A small network was shown many inputs. Here are its activations along a few directions, one row for each input.
In each table, some parts of the input vary, and every possible input appears once, in random order.
Descriptions start from the smaller parts, as in this example, which fits no table here: ring(5) and (point or ring(9) or (values(2) and line(6))).
Shared parts are said once, and a part with two or three values counts as separate values.

Other details of the inputs vary at random and push rows far along two fixed directions, the same in every table; ignore that.

Rows:
R1: 3.30 3.18 1.59 0.20 -2.60 -1.07 0.86 0.93 -1.54 4.24 -0.22 5.28 8.97
R2: 2.13 0.77 0.52 4.41 -0.95 2.33 3.49 -0.61 2.41 3.98 -0.05 0.60 0.60
R3: -1.02 -2.26 -1.91 -0.73 0.62 0.55 0.01 -0.73 -0.29 -2.65 -0.64 -3.09
 -3.85
R4: -0.70 -2.41 1.48 -1.16 0.69 1.70 -1.12 -1.14 -0.44 -2.21 0.35 0.25 -4.84
R5: -0.72 -1.37 -1.28 -1.42 1.38 -0.66 0.42 -0.71 1.06 -2.41 0.77 -2.40
 -4.37
R6: -0.90 3.17 0.72 -2.49 2.68 -2.32 -1.06 3.08 -4.21 -1.55 1.00 2.40 3.95
R7: -0.85 -1.48 1.28 -1.13 0.89 1.02 -0.50 -1.33 -0.43 -1.84 2.12 0.30 -5.29
R8: -0.94 -2.64 -1.26 -1.47 0.62 0.73 -0.38 0.24 1.13 -2.87 -0.45 -2.53
 -3.65
R9: -2.58 -0.84 -0.10 -0.58 0.11 -0.51 -2.49 -0.87 0.81 -0.63 1.07 -1.60
 -5.06
R10: 2.50 -0.61 1.09 2.47 -3.13 2.96 2.32 -2.58 1.53 4.52 -0.62 1.08 0.84
R11: -2.00 -0.33 0.41 -0.08 1.34 0.54 -1.31 -0.60 0.19 -1.37 0.70 -2.92 -4.62
R12: -2.16 -1.33 0.18 -0.71 -0.22 -0.52 -2.95 -0.37 1.13 -0.97 0.15 -1.29
 -5.06
R13: -1.15 -0.48 0.85 -0.43 0.73 0.03 -1.84 0.39 1.09 -1.99 0.07 -1.92 -5.09
R14: -0.23 1.28 1.33 -4.33 0.37 -1.40 -2.43 1.11 -4.94 -0.89 -0.18 2.80 4.40
R15: -1.28 -1.80 1.13 -0.92 1.18 1.54 -0.42 -1.83 -1.02 -1.56 1.83 -0.37
 -4.84
R16: -0.56 -1.44 -1.93 -0.94 0.52 -0.40 0.20 -0.39 0.32 -2.68 0.83 -2.38
 -4.51
R17: -0.51 -1.02 0.78 -0.76 1.56 0.87 -0.31 0.90 0.23 -2.10 0.24 -0.73 -5.47
R18: 3.32 -0.71 -1.59 4.27 -2.93 1.34 3.10 -0.72 3.70 2.78 -1.97 -0.03 1.76
R19: 1.55 0.77 0.76 4.88 -1.99 2.01 1.76 -1.02 3.43 3.91 -1.41 -0.60 1.19
R20: 2.97 -0.65 -0.95 3.50 -1.91 0.98 3.14 -1.01 4.21 2.74 -1.99 -0.06 1.81
R21: -0.66 -2.18 -1.17 -1.61 0.49 0.05 -0.18 0.55 1.46 -2.80 0.39 -2.18 -4.12
R22: -0.32 -1.86 -0.96 -1.59 1.08 -0.68 0.06 -0.21 1.38 -2.75 -0.17 -2.07
 -4.39
R23: -2.98 2.35 -0.03 -2.08 1.16 -3.01 -3.54 1.19 -3.63 -0.12 0.62 0.99 4.38
R24: 2.55 -0.06 -1.22 3.96 -1.61 0.94 4.14 -1.81 3.91 3.66 -0.53 -0.69 1.81
R25: -1.32 -2.29 1.27 -0.92 0.94 1.96 -0.73 -1.73 -1.04 -1.85 0.67 -0.37
 -4.58
R26: -0.12 -1.93 -1.65 -1.07 0.25 -0.41 -0.25 0.18 0.63 -3.00 -0.10 -2.10
 -4.54
R27: 3.31 -0.31 1.75 3.96 -2.67 2.13 2.57 -1.40 3.32 3.59 0.20 3.04 0.44
R28: 1.14 -0.16 0.25 4.40 -3.22 1.17 0.26 -1.20 4.05 4.56 -1.67 0.69 1.06
R29: -1.42 2.69 0.96 -2.14 1.66 -2.47 -3.21 2.75 -3.27 -1.79 -0.95 1.08 4.68
R30: -1.19 1.55 -1.05 -3.10 2.28 -2.95 -0.96 1.63 -3.70 -2.22 -0.88 0.39 5.82
R31: 3.15 0.27 1.09 2.55 -3.39 2.08 2.69 -2.25 2.34 4.84 0.79 1.83 0.37
R32: -0.75 2.12 0.89 -2.44 2.41 -1.57 -1.62 3.19 -4.09 -1.87 -0.79 2.28 4.17
R33: -0.82 1.84 0.99 -4.06 0.83 -1.49 -1.66 0.37 -5.43 -0.25 1.29 2.12 4.23
R34: -2.97 1.82 0.11 -2.02 0.89 -2.51 -3.75 1.24 -3.52 -0.34 -0.58 0.96 4.50
R35: -1.10 -1.70 -1.45 -1.44 0.81 0.07 0.22 0.04 1.14 -2.49 1.32 -2.48 -4.13
R36: 1.76 3.73 0.87 2.11 -0.05 -0.45 1.70 2.19 -1.93 3.38 -1.30 3.76 9.51
R37: -1.57 3.70 0.79 -2.21 1.89 -3.19 -2.63 2.62 -3.39 -1.44 0.84 1.18 4.38
R38: 2.11 -0.78 -1.26 3.89 -2.34 1.99 3.52 -0.87 3.82 3.24 -1.15 -0.64 2.55
R39: 2.54 -0.09 -1.91 4.15 -2.23 1.08 3.58 -1.31 2.83 3.09 -0.44 -0.70 1.64
R40: -1.47 1.48 -1.36 -2.94 1.82 -2.46 -0.70 2.08 -3.26 -1.91 0.86 0.12 5.34
Each input here is: ring(5) and (values(3) or line(5)).
Changing only the ring(5) part turns R9 into R23. The same change can be made to R37. Which row results?
> R11
Which other rows does R28 become when the line(5) part takes its other values? List them by row number.
> R4, R14, R29, R32
A walk changes only the ring(5) part. It starts at R8 and steps to R38. List the rest of the walk in order.
> R40, R35, R21
List by row number the other rows that have the ring(5) part in common with R1.
> R12, R13, R17, R21, R22, R26, R27
List by row number the other rows that have the ring(5) part in common with R25.
> R3, R10, R19, R30, R34, R36, R38

Rows:
R41: -0.75 -0.09 1.14 -1.60 -0.11 0.04 -1.55 0.51 -1.68 -0.39 -0.27 1.00 0.02
R42: -1.39 0.96 0.93 -0.71 0.14 -0.63 -2.11 0.46 -0.81 -0.03 1.31 0.53 -0.06
R43: -0.79 0.08 -1.25 -1.69 1.35 -1.54 -0.66 1.88 0.18 -1.77 -1.21 -1.70 1.04
R44: 2.50 2.74 1.39 3.82 -1.52 -0.24 1.21 0.72 1.11 4.11 -1.92 3.50 6.78
R45: 0.04 -1.91 -1.41 1.69 0.08 1.62 1.76 -0.69 3.96 0.23 -1.01 -4.15 -4.54
R46: -0.92 0.58 -2.57 -0.62 0.49 -1.87 -0.28 0.65 -0.82 -1.48 -0.47 -2.29
 1.26
R47: 0.85 -2.75 -1.17 2.26 -0.23 2.20 2.11 -0.42 2.92 -0.74 -0.69 -1.36 -4.26
R48: -1.15 0.28 1.22 -0.82 0.11 0.13 -2.26 0.83 -0.99 -0.39 -0.19 0.52 0.35
R49: -0.31 -2.68 -0.60 1.36 -1.33 1.62 0.97 -3.15 3.21 0.98 0.78 -1.56 -4.32
R50: -0.53 -0.26 -1.15 -0.24 1.66 -0.07 0.68 1.36 -1.44 -1.90 -0.15 -0.14
 0.72
R51: 0.61 -0.05 0.62 -1.66 1.17 0.17 0.70 0.99 -0.93 -2.06 -0.11 0.56 0.61
R52: -1.58 0.63 1.08 -0.70 0.59 0.36 -1.91 0.57 -1.62 -0.17 0.18 -0.04 0.33
R53: 0.26 -2.05 -2.65 2.08 -1.42 0.44 1.21 -1.60 3.90 -0.37 -0.34 -3.96 -5.19
R54: -0.89 0.62 1.03 -0.57 0.36 -0.96 -2.17 0.70 -0.62 -0.66 0.08 0.89 0.01
R55: 0.39 -0.27 0.04 -1.87 0.25 -0.68 -0.16 -0.55 -1.72 -0.84 1.25 0.69 0.19
R56: 3.60 2.80 0.58 2.54 -1.42 -0.32 3.60 0.67 1.31 3.29 0.48 3.35 7.00
R57: 0.63 0.15 0.50 -1.81 1.00 -0.52 0.50 0.99 -0.56 -2.13 0.57 0.86 0.21
R58: 0.18 -1.72 -1.51 1.64 -0.42 0.72 1.57 -0.92 4.80 0.30 0.15 -3.67 -5.24
R59: -1.08 1.14 0.88 -0.36 1.24 -1.34 -1.56 0.30 -0.96 -0.73 0.49 0.67 -0.70
R60: -1.30 1.01 0.83 -0.55 0.73 -1.10 -1.97 0.36 -0.94 -0.45 0.88 0.51 -0.28
R61: -0.24 0.73 0.68 -1.93 0.38 0.05 -0.56 -0.21 -2.61 0.01 0.94 0.79 -0.66
R62: 0.13 -0.65 0.15 -1.95 0.76 0.32 0.00 -0.45 -2.55 -1.06 0.14 0.04 0.46
R63: -0.61 0.19 -1.29 -0.13 1.61 -0.58 0.80 1.15 -1.38 -1.60 0.71 -0.08 0.64
R64: -0.59 -0.28 -2.29 -1.08 0.18 -1.67 -0.88 1.11 -0.52 -2.30 -1.67 -1.99
 1.11
R65: 3.58 0.02 -1.29 5.32 -3.10 0.98 3.94 -0.36 6.97 4.76 -1.57 -0.61 1.85
R66: -1.22 -1.20 -0.27 -1.70 0.28 -0.27 -1.10 -0.61 -0.96 -1.06 -0.55 0.15
 1.20
R67: -1.13 -0.96 -0.37 -1.76 0.00 -0.93 -1.23 -0.66 -0.56 -1.02 0.17 0.49
 0.92
R68: 3.82 1.17 0.42 2.10 -2.39 0.38 2.52 -0.14 0.23 3.81 -1.15 3.40 7.46
R69: -0.59 -2.64 -0.61 1.54 -0.94 2.18 1.29 -3.29 2.62 1.15 0.54 -2.13 -4.19
R70: 0.19 -0.18 0.02 -1.63 0.56 -0.13 0.26 -0.73 -2.28 -0.54 0.99 0.18 0.50
R71: -1.34 1.25 0.92 -0.15 1.59 -0.80 -1.20 0.18 -1.57 -0.52 0.27 0.15 -0.41
R72: -1.27 0.64 0.82 -1.34 0.27 -0.19 -1.04 -0.03 -2.14 0.15 0.98 0.46 -0.22
R73: 0.97 -1.91 0.71 0.94 -1.12 3.19 1.19 -2.11 1.33 1.33 -0.12 -1.07 -5.66
R74: -1.09 0.49 1.09 -0.88 -0.17 -0.53 -2.39 0.78 -0.56 -0.30 0.49 0.86 0.13
R75: -0.02 -0.34 -1.12 -0.44 0.92 -1.00 0.19 1.64 -0.47 -2.08 0.16 0.81 0.60
R76: -1.08 0.93 1.06 -0.12 1.57 -0.30 -1.21 0.42 -1.63 -0.65 -0.65 0.22 -0.05
R77: 0.08 0.67 0.66 -2.05 -0.03 -0.49 -0.89 -0.09 -1.99 -0.09 1.16 1.38 -0.73
R78: -0.52 -0.07 -2.43 -1.13 -0.06 -2.31 -1.01 1.12 -0.10 -2.33 -0.97 -1.69
 0.81
R79: 2.12 2.98 -1.25 3.12 -1.13 -1.27 2.81 1.30 2.18 4.14 -0.88 0.63 7.82
R80: -0.35 -1.09 0.68 2.74 -0.55 2.15 0.42 -1.93 2.61 1.46 0.43 -1.81 -5.12
R81: -1.33 0.75 1.00 -0.28 1.08 -0.03 -1.65 0.46 -1.56 -0.41 -0.26 -0.01 0.24
R82: 0.40 0.25 0.85 -2.19 -0.33 -0.39 -1.16 0.28 -1.71 -0.39 0.36 1.71 -0.56
R83: -1.00 0.37 1.15 -0.54 0.67 -0.30 -2.09 0.74 -1.02 -0.77 -0.61 0.47 0.11
R84: -1.10 0.25 1.00 -1.36 0.31 0.33 -1.14 0.21 -2.20 -0.07 0.10 0.45 0.03
R85: -0.76 0.71 1.10 -0.47 0.93 -1.23 -1.82 0.65 -0.67 -1.01 -0.29 1.01 -0.49
R86: 0.68 -0.75 0.13 -2.12 -0.01 -0.61 -0.42 -0.23 -1.52 -1.21 0.45 0.97 0.32
R87: 4.23 0.02 0.58 5.13 -2.28 3.40 5.47 -1.39 4.45 4.24 -0.72 0.66 1.40
R88: 0.37 -2.21 0.88 1.30 -1.97 2.10 0.26 -1.75 2.88 1.19 0.26 -0.60 -5.73
R89: -1.55 -0.86 -0.34 -1.44 0.66 0.05 -0.68 -0.94 -1.48 -0.73 -0.16 -0.38
 1.14
R90: 3.58 2.16 1.17 2.04 -2.73 0.62 1.80 0.32 0.04 4.63 -1.23 4.14 6.53
R91: -0.85 0.13 -2.40 -0.71 0.54 -1.32 -0.39 0.84 -0.92 -1.87 -1.33 -2.47
 1.24
R92: 0.18 0.74 0.38 -1.28 1.53 -0.03 1.22 0.47 -1.30 -1.41 1.11 0.09 0.44
R93: 0.67 -2.09 -1.43 2.45 -0.22 1.46 2.24 -0.82 3.12 -0.37 0.79 -1.36 -4.80
R94: -1.76 0.98 0.90 -0.67 0.55 -0.13 -1.83 0.31 -1.53 0.07 1.07 -0.06 0.08
R95: -0.98 0.58 0.82 -1.49 -0.10 -0.73 -1.39 0.10 -1.51 0.02 1.22 1.02 -0.35
Changing only one part turns R92 into R51. The same change can be made to R94. Which row results?
> R48
Changing only one part turns R57 into R56. The same change can be made to R74. Which row results?
> R42
What is each input in this table made of?
> ring(5) and (values(2) or line(4) or line(5))
Which other rows does R53 become when the values(2) part takes its other values? List them by row number.
> R58
Which other rows does R65 become when the values(2) part takes its other values? List them by row number.
> R78
List by row number the other rows that have the ring(5) part in common with R52.
> R45, R50, R62, R73, R76, R81, R84, R87, R89, R91
